Each row below is a small network's average activation on inputs in which a field has the value named, seen along a few directions.
Values that are neighbours, or in one group, have similar rows; names and order tell nothing.
In the rows, zero is written as 500.
Strong random noise was added to every row along 17 fixed directions; ignore it. To show where, here is one row again and again, with new noise each time:
[428 606 344 461 243 391 209 685 624 327 531 502 373 559 687 658 444 483
 309 299 690 399 620 565 627 798 636 325 593 429 429]
[469 391 407 516 588 491 522 554 522 446 412 552 514 401 368 395 625 491
 616 557 544 421 507 696 509 385 595 204 365 618 434]
[541 321 546 468 621 544 338 446 574 246 521 485 566 640 428 175 411 608
 468 636 740 527 701 621 348 534 424 322 540 625 352]
[204 469 475 625 742 428 578 510 381 606 550 369 410 361 409 612 402 611
 693 333 292 448 454 591 454 475 541 481 508 504 596]
[445 449 576 516 692 611 568 467 289 567 723 648 599 464 432 461 564 402
 432 487 413 332 305 574 516 571 472 199 423 566 522]
[496 429 490 472 666 445 450 373 509 538 458 510 530 524 513 605 447 440
 644 629 324 583 576 658 270 409 562 527 517 600 640]
[358 487 498 458 748 698 604 578 540 281 558 457 389 559 537 485 575 370
 420 409 379 636 520 579 276 458 369 627 453 578 717]
[369 399 621 435 532 283 296 328 556 571 327 697 397 428 454 655 509 421
 539 458 416 507 540 593 505 440 435 438 552 532 673]
[335 333 469 493 383 470 377 526 616 380 460 588 453 541 387 539 425 365
 487 244 472 622 545 605 401 508 580 469 465 391 567]
[540 438 591 437 362 496 457 418 508 492 491 428 453 392 568 328 503 425
 601 573 466 451 328 399 718 456 461 555 321 560 588]
[540 397 414 811 453 579 259 585 423 292 594 394 518 473 373 466 493 588
 652 277 625 719 572 610 667 466 667 464 505 375 484]
[554 614 724 360 751 403 724 608 478 691 555 559 484 353 352 245 260 600
 609 673 333 669 546 340 324 574 629 471 540 466 334]
[481 421 443 440 536 501 643 406 482 617 416 516 598 521 377 468 556 513
 527 570 478 389 523 529 394 413 423 418 481 614 486]
[491 521 597 490 440 423 533 374 425 482 491 552 421 460 538 428 668 287
 318 547 358 415 437 437 670 318 377 595 432 513 456]
[409 490 390 417 382 606 710 607 580 491 458 418 375 539 691 478 605 373
 286 590 587 271 363 624 411 494 464 533 370 485 430]
[366 631 583 419 306 440 344 405 389 608 475 500 519 297 237 304 506 464
 549 539 568 488 477 518 422 628 561 353 733 509 446]
[712 613 576 559 546 496 581 479 317 646 672 495 632 493 523 496 478 583
 491 470 385 505 492 221 774 559 462 517 491 509 441]
[552 434 350 531 731 386 695 501 496 463 436 725 341 690 246 707 356 752
 431 647 573 267 443 459 387 335 273 476 578 548 637]
[654 632 408 331 428 621 479 573 544 740 520 319 694 510 884 705 683 400
 512 404 482 649 753 398 530 771 605 505 550 596 638]


Values of REZE:
duzo: [317 513 602 311 580 499 631 560 644 624 293 557 489 346 489 383 744 372
 425 454 495 632 625 512 343 436 450 514 519 529 484]
gamen: [451 504 356 479 590 510 652 680 596 298 501 505 324 579 478 593 630 396
 468 388 383 565 545 412 537 350 473 587 401 488 629]
tos: [374 307 514 634 569 434 562 421 371 626 572 457 474 517 403 475 409 538
 499 542 538 455 417 553 383 378 566 593 544 335 459]
ruza: [494 534 489 473 719 340 597 496 421 411 505 709 419 590 318 486 499 578
 335 622 459 298 519 473 478 390 363 343 549 575 413]
nide: [512 454 629 550 436 552 619 549 535 811 343 369 336 276 643 495 697 439
 574 647 661 640 449 528 585 373 569 702 505 251 516]
misa: [417 487 506 455 662 521 529 615 545 459 490 571 457 393 527 498 746 416
 465 427 589 493 501 527 573 460 513 322 447 539 597]
lis: [464 487 286 378 251 431 434 435 534 220 601 589 569 822 408 486 484 334
 185 336 461 351 596 329 454 511 379 521 531 537 487]
vul: [305  67 554 546 604 415 460 253 520 335 580 562 537 656 363 412 404 406
 457 239 383 438 531 415 591 247 315 505 331 489 541]
tutip: [509 544 544 361 391 413 523 564 617 471 391 606 424 447 358 316 344 467
 510 694 508 517 453 567 305 496 624 449 477 463 362]
pogon: [548 345 547 484 639 532 356 383 554 574 500 433 681 523 622 550 395 639
 749 527 570 569 631 544 479 563 512 420 500 604 616]
pupav: [494 305 481 441 456 453 497 551 675 535 294 702 396 578 441 653 594 482
 328 323 738 558 641 486 500 448 359 467 560 368 582]
biba: [765 544 590 375 607 620 505 554 575 575 428 595 487 502 639 589 730 504
 524 604 649 654 590 327 664 549 345 520 535 559 759]
kure: [447 243 570 566 403 344 402 403 576 555 413 679 469 511 247 510 270 674
 672 504 691 447 335 487 515 446 513 427 527 360 578]
vedo: [407 374 374 560 415 587 525 422 385 324 722 319 520 680 347 337 380 543
 507 514 581 319 348 390 455 511 429 532 546 494 562]
per: [461 397 555 442 699 626 485 541 567 482 438 481 495 513 497 414 629 528
 582 597 693 601 582 552 332 507 460 418 549 580 638]
navof: [387 456 371 580 444 552 490 366 447 420 514 503 418 678 342 647 371 694
 391 636 785 202 349 592 318 498 242 543 744 484 577]
zali: [585 307 535 606 548 494 280 442 574 449 461 675 390 630 574 762 421 600
 428 421 723 575 539 563 503 469 386 576 593 343 721]
The values of REZE form a ring.
Which values are neighbours of gamen? Give them in the order they are listed. -> biba, vedo
Which values are neighbours of pupav? Give them in the order they are listed. -> tutip, zali
Which values are neighbours of duzo? Give them in the order they are listed. -> tos, misa
Which values are neighbours of navof? Give them in the order they are listed. -> nide, pogon
How many steps from neighbour to neighbour lead from lis to vul, at the fewest? -> 5
